These are the activations of a small neural network, seen along a few directions. Each row is one input.
In each table, some parts of the input vary, and every possible input appears once, in random order.
Descriptions start from the smaller parts, as in this example, which fits no table here: line(6) and (point or line(11) or (values(3) and ring(5))).
Shared parts are said once, and a part with two or three values counts as separate values.

Other details of the inputs vary at random and push rows far along three fixed directions, the same in every table; ignore that.

Rows:
row 1: [-19   2 -29  -4 -12  -7  18 -15  29  10 -21]
row 2: [ 14   7  19  -3  14  12 -16  18 -24 -23  22]
row 3: [ 28  10  22  -4  14   3 -14  13 -10 -13   9]
row 4: [-14  43 -18  -7  -5   0 -18  10 -21  -1  33]
row 5: [  0 -37  16   4   8  -4  14 -14   8  -3 -26]
row 6: [-21 -15 -30  23 -17   6  -1 -17  22  21 -11]
row 7: [ 14 -14  15  30  12  -7 -21   6 -11  17  21]
row 8: [ -9  28 -21 -30  -7 -10  27  -8   6  -2 -13]
row 9: [  8  -9  26  26  18 -12 -27   0  -7  11  10]
row 10: [ 22  11  17 -40   6   9  26  -2  -5 -25 -23]
row 11: [-20  20 -28 -31 -15  17  25  -2   2 -22  -9]
row 12: [ 30  -2   8 -23  -2  27  18   4  -2 -22 -14]
row 13: [-20  -4 -29  -1 -19  -8  21 -19  15  17 -15]
row 14: [-26  -2 -25  -6 -22   4  16 -23  16   9 -19]
row 15: [-29 -12 -19  16 -16  -8  -1 -23  15  20 -12]
row 16: [ 14 -23  16  29  12 -13 -15   1  -8  17   9]
row 17: [ -7  32 -30 -41 -21  18  27  -3  13 -15  -9]
row 18: [-28  49  -2 -19   6 -17 -23   5 -11  -7  27]
row 19: [ 15   7   8 -38   7  11  31   4  -7 -36 -21]
row 20: [-26  26  -7 -13  -6  -2 -15  -1  -7  -5  19]
row 21: [-27   6 -23  31  -8 -15 -25  -6  -4  24  24]
row 22: [-31  20  -9  19  -5 -19 -31  -7   1  18  21]
row 23: [ 30  21  22  -6  18   8 -18  23 -17  -8  31]
row 24: [ 17 -39   7  26   2  10  -2  -7  10   8 -15]
row 25: [ 12  22  24  -9  24  -6 -19  21 -24 -23  23]
row 26: [-28 -13 -20  16 -17  -6   1 -24  17  21 -13]
row 27: [ 16  -7  29 -14  12   6  -2   5 -15 -19   3]
row 28: [-24  -8 -25  27 -10 -10  -4 -13  11  30   4]
row 29: [  4 -16  18  28  16  -5 -30  10 -15  -2  22]
row 30: [-24   9 -15  30  -7 -15 -33  -5   9  21  18]
row 31: [ 27  12  20  -4  11   2 -14  16 -30 -13  23]
row 32: [  2 -39  10   7   6  10  13 -11   7  -1 -21]
row 33: [-22 -14 -26  19 -13 -13   6 -18  26  26  -8]
row 34: [ 33  -3  21 -16  17  -2  18   7   2 -10 -11]
row 35: [-22  26 -14 -42  -8  -2  24 -11   7 -17 -16]
row 36: [-14  22 -20 -28 -18  16  18 -10   5  -8 -10]
row 37: [  9  -5  22 -37  -2  21  26  13 -10 -27 -21]
row 38: [ 15 -43  12  17  -6  17  10   4  11   6 -28]
row 39: [ 16 -30   7  11   7   1  11 -10  15   3 -27]
row 40: [-19  -1 -34  -4 -21   4  17 -16  26   9 -16]
row 41: [  9  -8  23  27  12   1 -32   4 -13   9  21]
row 42: [ 14 -23  19  31  15 -19 -14   0  -5  18   7]
row 43: [ 14 -19  17  31  21 -15 -21   4   8  14   5]
row 44: [  2 -43  12  25  11  -5   3  -7   4  -1 -17]
row 45: [ 12 -46  16  28   2   0  11   5   3  20 -18]
row 46: [ 12 -23   1   3   7  -7  24  -9   2   1 -26]
row 47: [ 13  17  21  -9  15   3 -20  21 -27 -26  26]
row 48: [ 31   5  22  -3  15   7  -9  16 -12  -7  19]
row 49: [ 10 -32   7  31   8   0  -5  -2  -7  11   1]
row 50: [-11  38 -13  -8  -7  -5 -23  10  -2  -1  29]
row 51: [-10  30 -16  -5  -9  -3 -16   5   4   2  22]
row 52: [-17  24 -11  -8 -14   0  -1  15   6   9  10]
row 53: [ 33   2  10 -32  -3  23  21   4  -3 -27 -16]
row 54: [-23 -14 -27  22 -17  -5  -4 -18  22  19 -12]
row 55: [  4 -34  15  -3   5   2  16 -12   5  -7 -24]
row 56: [-19  39 -11  -5 -13  -1 -17  23 -21   2  29]
row 57: [ 13 -24  14  30  10  -8 -15   0  -7  18  11]
row 58: [-15  30 -17  -6  -9  -8 -10   3 -15   0  20]
row 59: [ 16 -13  23  29  21 -18 -25   7   0  14  17]
row 60: [ 16 -36  11   8  -5  15  17   9  15   4 -25]
row 61: [-12  32 -13  -8  -6 -11 -13   4   1   6  22]
row 62: [ 14 -18  21 -10   4  20  14  22 -13 -25 -13]
row 63: [-12  27 -26 -33 -16  -1  29  -7  -2 -12 -13]
row 64: [ 23  19  20  -5  19  -7 -12  16 -26 -12  20]
row 65: [ 30  15  12 -43  11   4  33   6   3 -23 -20]
row 66: [ 16 -23   6   2   8  -9  26  -9   7   6 -25]
row 67: [ 18  -6   9 -29   3  21  25   5 -11 -34 -15]
row 68: [-20  -2 -28  -1 -16  -7  16 -16  29  10 -19]
row 69: [ 19 -22  -2   0  -1  18  19  -3  15  -2 -19]
row 70: [-12  25 -19 -12 -10  -3   0  -2   7   5  12]
row 71: [-39   2 -11  24  -4 -11 -29  -9   3  19  22]
row 72: [-23  46  -1 -11 -13   4 -26  18 -16   0  29]
Each input here is: ring(8) and (point or line(8)).
Changing only the ring(8) part turns row 21 into row 24. The same change can be made to row 31. Which row results?
> row 53
Which other rows agree with row 45 in the ring(8) part? List them by row number.
> row 7, row 8, row 13, row 16, row 28, row 42, row 57, row 66
Change only the line(8) part in row 69. List by row number the other rows that result.
> row 1, row 17, row 40, row 43, row 50, row 51, row 68

Rows:
row 73: [ 10 -21  23  34  20 -21 -19   3  -1  18   7]
row 74: [ 17 -21  17  34  19 -14 -23   0  -3  18  13]
row 75: [ -2 -32   0  11  -5   7  13 -14  13   7 -21]
row 76: [ 27   2  25   0  15   7 -14  19 -14 -12  19]
row 77: [ 35 -10  28   4  16   8  -5  17 -16 -11   5]
row 78: [  1  18  -2 -30  -6  14  13   3  -6 -22  -8]
row 79: [-16   7 -15   6 -10  -2  -8  -3   9  11   2]
row 80: [-10 -24  -4  11  -7   3   9 -13   7   9 -16]
row 81: [ -9 -16 -11  11  -7   0   5  -9   6   6 -11]
row 82: [ 10   0   5 -22   3  -2  22  -4  10  -9 -19]
row 83: [ 13  27  22  -6  19 -13 -25  18 -16  -4  28]
row 84: [-15   4 -13   6 -12  -1  -4  -4   6  14   4]
row 85: [ -4 -34  -3  13  -1   3  16 -10   9   4 -21]
row 86: [ 20 -36  22  38  16  -1 -23   4   0  11   6]
row 87: [ 18  -2   1 -26   1   4  30  -8  -2 -17 -21]
row 88: [ 12   0   1 -25  -5  15  23   2   3 -14 -14]
row 89: [  0 -15 -10  11  -1  -9  14 -15  11  13 -16]
row 90: [ 19  -4   5 -25  -5  16  30   2   1 -17 -27]
row 91: [ 26   6  27  -3  11   9 -16  15 -16 -10  18]
row 92: [ 26 -10  30  -4  16  11  -3  14 -19 -15   6]
row 93: [-19   3 -13   8 -10  -4  -7  -5   3   6   0]
row 94: [ -8 -25 -10  13  -6  -1  11  -9   7   6 -14]
row 95: [-16   6 -14   6   0 -12  -3 -13   3   8   3]
row 96: [-30  27 -13  -1  -1 -20 -14  -3   1   8  15]
row 97: [  0 -32  -4  13  -3   6  12 -12  15   4 -22]
row 98: [  1  28 -10 -29  -8   8  16  11  -8 -16   2]
row 99: [ 13  -8   4 -26  -5  14  31   0  -4 -18 -22]
row 100: [-12  21   4  25   6 -11 -45  16 -13  17  44]
row 101: [-26  26 -24   1 -12  -6 -13   4   2   9  20]
row 102: [ 36  -2  26  -3  20   1  -6   7 -11 -11   8]
row 103: [ -1  26  -4 -32 -11  10  11   4 -11 -17   1]
row 104: [-14   4 -18   7  -9  -1  -6  -3   8  10   4]
row 105: [ -5 -21  -6  12  -9   1  12  -9   9  13 -16]
row 106: [-19   1 -15   8  -7  -1  -5  -3   7   6   5]
row 107: [-11 -11  -3   5   2 -12   6 -12  16   8 -13]
row 108: [-30  29 -18   1 -11  -4 -21   0   4   4  18]
row 109: [-20   2 -12   6  -8  -1  -5  -4   7   8   4]
row 110: [ 22  -2  31   0  21 -11 -10  10 -15  -8   7]
row 111: [ -9  49 -13 -34 -11   6   5  14 -12 -13  16]
row 112: [ -7 -12  -8  10  -8   2   2  -8  16   7 -12]
row 113: [-23  29 -20   0  -3 -13 -15  -7   3   8  19]
row 114: [ -1  22  -7 -27  -5  12   9   5  -8 -20   0]
Describe the family of inputs behind these rows.
> ring(6) and (values(2) or ring(5))
Changing only the ring(6) part turns row 85 into row 101. The same change can be made to row 80. Which row results?
> row 84
Changing only the ring(6) part turns row 78 into row 112. The same change can be made to row 96. Which row results?
> row 82
A walk changes only the ring(5) part. It starts at row 98 and steps to row 77. List the rest of the walk in order.
> row 90, row 105, row 111
Which other rows agree with row 87 in the ring(6) part? List them by row number.
> row 81, row 93, row 94, row 99, row 103, row 110

Rows:
row 115: [-47  35 -32  -4 -24  -9 -14  -4  12  20  15]
row 116: [ -5  41 -11   5   1   1 -35  17 -13   1  41]
row 117: [ -4 -17 -13  25  -2  -9  -3 -11   5  24  -2]
row 118: [-22  44  -3  -6  -2  -5 -32   4  -3   6  31]
row 119: [  7  40   8  -2   2  -3 -28  26 -27   0  38]
row 120: [-17 -17 -13  23  -2 -15  -7 -21  22  19  -7]
row 121: [ 13 -10  19  23  19 -19 -12  13  -5  10   8]
row 122: [ 17 -28  35  22  29  -7 -19   7 -16   0  16]
row 123: [ 13  -3   2 -14  -5   6  23   0  -2  -1 -15]
row 124: [-13 -22 -13  22  -7 -11  -4 -22  21  20  -9]
row 125: [  2  -8 -21 -11 -15  10  27 -14  13  -3 -21]
row 126: [  1 -16   2  25   1  -4 -18  -9   8  13   8]
row 127: [ -3 -12   1  25  13 -16 -16  -6  13   9   4]
row 128: [-13  -6 -16 -18  -6   3  31 -12  27  -7 -36]
row 129: [ 11  -4 -15 -17 -11  11  31  -5   3  -4 -20]
row 130: [ 29 -13  35 -12  21   5   7  12 -20 -32 -16]
row 131: [-15 -15 -17  -6 -19  16  26 -10   4 -11 -29]
row 132: [-23  53 -22 -51 -19  -2  13   1   5 -13   1]
row 133: [  9 -12   5  23  17 -19  -7   3   0  11   4]
row 134: [ 28 -15  25  24  26 -15 -19   6 -14  10  13]
row 135: [  9  -8  11 -10  -4  14   8   3 -16 -20 -12]
row 136: [ -9  -9 -17 -17 -19  19  27 -10  22  -4 -30]
row 137: [-27  35 -11   0  -4  -2 -28  13 -17   0  44]
row 138: [ 25 -21  33  20  12   6 -18  18  -9   3  12]
row 139: [ 32  -3   6 -14   5  18  17  14 -11 -14  -6]
row 140: [  6 -10  14  23  10 -16  -7  -1  -3  17   2]
row 141: [-10 -20 -15  24  -5 -17   3 -18  12  27  -8]
row 142: [  8  51  12 -43   7   7 -12  16 -13 -25  17]
row 143: [-16 -15 -20  24   1 -18   3 -17  22  17 -12]
row 144: [ 10  -7   1 -13  -6  23  13   7   9 -14 -15]
row 145: [  7  -5 -13 -20 -13  17  22  -8  13 -11 -21]
row 146: [ 25  -3   5 -17   3  13  19  -5  -2 -12 -12]
row 147: [ 24  -2   9 -19   4   8  19  -7  -1 -12 -13]
row 148: [ 13 -20  32  26  14   0 -26   6 -24  -2  10]
row 149: [ 17 -18  33  21  23 -13 -23  18  -3   4   9]
row 150: [-25 -25 -10  23  -3  -5  -1 -14   6  17   2]
row 151: [-47  30 -27  -3 -12 -13 -14  -8  -2  10  27]
row 152: [ -1 -12   6  25   2 -15  -7  -3  -1  23   4]
row 153: [ 12  47  17 -43   0   6  -5  18 -17 -21  22]
row 154: [  0 -15  -2  31  -4  -2  -9   9   0  18   6]
row 155: [ -2  -9 -22 -13 -18  19  28 -10  21  -9 -26]
row 156: [ 29  -9  34 -20  11  13  12   5 -24 -30 -13]
row 157: [-18 -10 -11 -15 -11   0  26 -20   5  -9 -34]
row 158: [ 35  -4  34 -19  13  23   7  10  -9 -19  -8]
row 159: [  9 -13   6 -14   2  22  20  10  -8 -20  -4]
row 160: [-41  31 -32   4 -24  -3 -21   8   9  17  20]
row 161: [-17  47 -10 -40   2  -4   3  14 -14 -25  22]
row 162: [-15 -16 -19  23  -2 -17   1 -24  20  21  -9]
Changing only one part turns row 124 into row 127. The same change can be made to row 153. Which row results?
> row 149
Changing only one part turns row 130 into row 135. The same change can be made to row 133. Which row results?
> row 129
Describe the family of inputs behind these rows.
> line(6) and (values(2) or ring(6))
Change only the values(2) part in row 159. List by row number the other rows that result.
> row 131
Change only the values(2) part in row 148. List by row number the other rows that result.
> row 150
Which other rows agree with row 162 in the line(6) part? List them by row number.
> row 120, row 122, row 132, row 134, row 140, row 142, row 157
Change only the line(6) part in row 143. List by row number the other rows that result.
> row 116, row 125, row 146, row 147, row 162
Change only the line(6) part in row 144. List by row number the other rows that result.
> row 118, row 128, row 136, row 142, row 158

Rows:
row 163: [ 10  -4  26   6  12   3 -19  18  -5  -7  12]
row 164: [  3   8 -23 -45 -21  22  46 -14   7 -22 -30]
row 165: [ 16  -4  23  11  19 -12 -20   5  -5   4  10]
row 166: [  5 -21  20  13   6   3  -6   3  -9   1  -1]
row 167: [ -7   6 -21 -20 -13  13  19 -11  19  -6 -18]
row 168: [ 19 -17  28  24  25 -14 -21   5   0   7   6]
row 169: [ -6  19  -8  -3  -5   4 -17   1   1   1  14]
row 170: [-34  -7 -25  39  -9 -12 -29 -12  25  30  14]
row 171: [ -2  29  -9 -19  -8   9  -5   2  -8 -11  13]
row 172: [ 13  -9  15  -1  12   8   3  12 -19 -15   1]
row 173: [ 13 -34   9   2   5  -2  29 -19  15   2 -35]
row 174: [-16  23  -4  -1  -3  -5 -17  12 -19  -7  25]
row 175: [ -2  28  -6 -15  -6   8  -8   1  -4  -8  14]
row 176: [ 22   6  24  -6  20  -6  -9  12  -3 -10   9]
row 177: [ 17 -19  13 -29  -3  19  38   0  10 -23 -40]
row 178: [-39 -27 -37  34  -9 -23  10 -30  23  32 -20]
row 179: [-20  -8 -28  20 -10  -3  -3 -14   8  13   0]
row 180: [ -7  20  -4  -8   1 -10  -3  -4  -4   2   8]
row 181: [-10  27 -12 -16 -17   7   8  18  -4   3   6]
row 182: [29 -6 15  0  7 -7 11 12 -5  7 -2]
row 183: [ -8  17 -16   0  -7   1 -11  -1  -7  -2  17]
row 184: [  8 -22  23  10   6   5  -3   4  -4  -1  -4]
row 185: [ -3  28  -4 -22   3  -5   2   0 -11  -7  12]
row 186: [ 15 -31  26  11   9   5  -4   6  -2  -1 -12]
row 187: [ -6 -39   4  19   0   2   8  -8   4  10 -17]
row 188: [ -8  23  -8  -4   3 -15  -8   1 -11  -2  17]
row 189: [ -3  12 -23  -1 -18   8   9   2   8  10   1]
Changing only one part turns row 176 into row 170. The same change can be made to row 180. Which row results?
> row 171
Describe the family of inputs behind these rows.
> values(3) and (point or line(8))

Rows:
row 190: [-12  16 -11 -31 -14  10  11   0   1 -22  -9]
row 191: [  4  35  14 -15   5   3 -10  27 -21  -8  27]
row 192: [ 15   6 -16 -30  -2   7  37  -5  17 -12 -23]
row 193: [-11   6  -8   5  -8   7 -10  -7   2  -4   1]
row 194: [-33  10 -22 -11 -17   0   7  -1  15   9  -6]
row 195: [ -2  18   4 -11  -2 -10   2  -3   1  -3   6]
row 196: [ 16  34   5 -21  18   0  -9  21 -21 -26  15]
row 197: [ 21 -37  28  23  16 -10  -4  -4   5  11 -11]
row 198: [30 -7 21 -6  9 20  3  7 -2 -7 -2]
row 199: [ -3  14  -3 -15   0  -6   4  -7  -3  -6  -2]
row 200: [-16  -6  -1  35  13 -18 -29  -2  11  13  26]
row 201: [ -1  -7  -6 -19  -8  -2  34 -19  12  -6 -28]
row 202: [ -9 -11  -4  49  -1 -19 -34   6  -1  33  25]
row 203: [-20   3 -22  -4 -14   0  20  -9  -1   2  -9]
row 204: [  8 -16  20  14  14   2  -7   8 -18  -1   8]
row 205: [-34  -7 -31  20 -15   1  -6 -25  18  22   0]
row 206: [ 25 -24  15  12   8   2  -1   3 -16  -3   2]
row 207: [-37   4 -26  15 -11 -20  -8 -18  19  28  -6]
row 208: [  3 -53  13  15   7   7  14  -9   6   3 -25]
row 209: [ 17 -11   2   4   0   5   0   5   1   7   1]
row 210: [  5 -14 -16 -14 -11  11  25 -13   5  -4 -16]
row 211: [ 21 -23  26   5   6   8  -6  13   2  -9  -8]
row 212: [  0  36   8   2   2  -5 -20  24 -22   0  32]
row 213: [ 26  -9  20  -3   3  17   3   7   1 -13 -13]
row 214: [-12  42  -9 -19   1  -9 -15   1 -10  -4  16]
Describe the family of inputs behind these rows.
> values(3) or ring(6) or (values(2) and ring(8))
